Each row below holds a small network's activations on one input, seen along a few directions.
Each table varies a few parts of the input and shows all the possible inputs, shuffled.
Descriptions start from the smaller parts, as in this example, which fits no table here: one of 3 separate values, together with either a single point or one of 11 places along a line or (one of 4 places along a line, together with one of 8 places around a ring).
Shared parts are said once, and a part with two or three values counts as separate values.
(in the rows, 128 means zero)

Other details of the inputs vary at random and push rows far along two fixed directions, the same in every table; ignore that.

Rows:
row 1: [ 75 198  84  95 141 102 122 156 173 103 153]
row 2: [103 116 161 165 128 106 161 121 163 128  76]
row 3: [131 168  49  36 163 151  86 209 113 125 206]
row 4: [104 129 119 116 138 109 145 146 159 119 121]
row 5: [ 79 122 160 165 113 103 156 107 160  98  97]
row 6: [ 67 174 141 180 144  71 169 150 218  98  88]
row 7: [106 126  98 202 131 123 176 113 175 152 132]
row 8: [106 114 167 161 104 122 159 154 155 108 110]
row 9: [131 126 111  83 121 142  89 149  91 125 172]
row 10: [173 100 159 129 105 122 128  73  83 145 102]
row 11: [ 82 151 150 178 130 101 160 183 183 118  92]
row 12: [140  76 172 148  97 122 144  70  97 127  94]
row 13: [139 130 152 175 130  92 132 149 154 127  93]
row 14: [193 128 119  84 121 162  68 112  54 161 156]
row 15: [204  70 179 154 120 123 140  59  75 154  79]
row 16: [171 140 109 102 133 151  86 122  83 134 146]
row 17: [100 154 125 149 147 119 146 176 165 107 118]
row 18: [180 128  23  73 163 193 102 103  77 165 230]
row 19: [205  69  85 142 131 175 145  61  67 180 175]
row 20: [131 144 137 133 137 107 132 119 139 143 111]
row 21: [ 92 153 165 200 103  73 149 157 189 114  88]
row 22: [ 96 122 174 175 105 124 157 149 161 119  97]
row 23: [169  46 194 149  96 155 144  50  82 143  72]
row 24: [ 83 188  63  43 143 143  70 197 129 120 216]
row 25: [113 156 143 178 143  98 139 157 172 112  95]
row 26: [ 74 181  77  73 147 147 112 206 167  92 189]
row 27: [166  56 194 153  93 141 132  40  59 149  81]
row 28: [193  66 172 131 113 172 105  68  31 136 120]
row 29: [188  99 181 177 122 125 120 100  97 156  77]
row 30: [128 122  85  38 133 155 103 134 111 120 177]
row 31: [ 51 144 140 153 123 104 163 147 215  84 103]
row 32: [184 140  73  16 137 171  61 101  42 161 190]
row 33: [ 69 188  63  70 169 119 122 185 186  98 168]
Description of these inputs: one of 3 separate values, together with either a single point or (one of 2 separate values, together with one of 5 places around a ring).
The inputs of row 2 and row 4 match in every part but the choice among 3 separate values. If row 32 is changed in the same way as row 2 into row 4, which row does it become? -> row 10
Which other rows agree with row 18 in the choice among 3 separate values? List them by row number. -> row 1, row 5, row 6, row 16, row 17, row 25, row 26, row 28, row 31, row 33

Rows:
row 34: [136 108 161 185 112  92 152  95 142 140  83]
row 35: [155  89 146 163 119 147 154  88 109 125 109]
row 36: [ 58 169 129  96 136 100 118 179 172  85 126]
row 37: [150 125  93  93 137 157 107  97  89 152 166]
row 38: [137 104 213 161 105 108 138  96 121 112  52]
row 39: [139 145  82  97 141 144 101 111  99 151 170]
row 40: [173 120  89  75 154 174  94 132  83 140 170]
row 41: [ 32 204  74 136 150  96 152 201 234  86 164]
row 42: [184 120  99  87 150 170  92 122  75 148 158]
row 43: [157 105  89  66 135 155 110 111  91 144 169]
row 44: [ 79 170  85 117 155 126 132 192 185 109 155]
row 45: [141 114  83  80 131 171 116 103  95 142 174]
row 46: [134 121 166 185 117  95 159 123 146 141  75]
row 47: [140 116 152 181 126 123 151  98 131 126 104]
row 48: [190 115 101  70 144 159  97 119  65 156 158]
row 49: [132 113 212 170  97 100 139  99 132 111  43]
row 50: [142 124 114  84 120 154  91 147  84 133 167]
row 51: [148 121 141  63 131 147  88 119  77 116 130]
row 52: [176 117 120  73 120 165  79 126  59 144 167]
row 53: [126 104 155 160 124 120 162 130 140 130  97]
row 54: [124  98 156 167 113 108 163 100 149 131  98]
row 55: [ 82 192  83 128 153 106 122 193 189 115 150]
row 56: [150 102 191 183  91 120 135 109 111 138  86]
row 57: [ 54 190  86 114 151  95 145 209 214 108 153]
row 58: [135 126 147 189 126 111 148 103 134 127 102]
row 59: [130 104 162 177 113  98 159  97 146 137  89]
row 60: [ 58 171  82 119 137 117 144 157 192 115 164]
row 61: [122  97 173 166  99 127 137 128 116 124 104]
Describe the family of inputs behind these rows. -> one of 4 places along a line, together with either one of 2 separate values or one of 5 places around a ring
Which other rows agree with row 38 in the place on the line of 4? List them by row number. -> row 37, row 42, row 47, row 48, row 52, row 59

Rows:
row 62: [124 116 199 199 136 104 166 119 156 115  38]
row 63: [104 134 100 228 145 110 198  95 194 138 122]
row 64: [156  66 159 127  91 183 133  76  75 144 138]
row 65: [ 98 140  87  63 130 122 102 126 117 144 177]
row 66: [103 129 191 201 111 119 145 132 140 104  74]
row 67: [156 134 106 100 154 135 117 174 126 149 144]
row 68: [136 150  80 111 137 149  89 193 113 134 184]
row 69: [161 161 105 107 126 109  99 152 110 155 155]
row 70: [ 66 171 116 121 129  78 125 142 193 102 126]
row 71: [197  49 178 116 120 151 140  61  62 126  83]
row 72: [165  87 153  93 110 167 104  95  59 116 143]
row 73: [ 56 143 100 121 128 113 169 165 202 107 132]
row 74: [141 184  90  76 146 125  78 134 119 131 150]
Describe the family of inputs behind these rows. -> either a single point or (one of 3 separate values, together with one of 4 places along a line)
Which other rows does row 68 become when the place on the line of 4 takes its other values? List them by row number. -> row 64, row 66, row 72
Which other rows does row 74 become when the choice among 3 separate values takes its other values? List them by row number. -> row 62, row 66
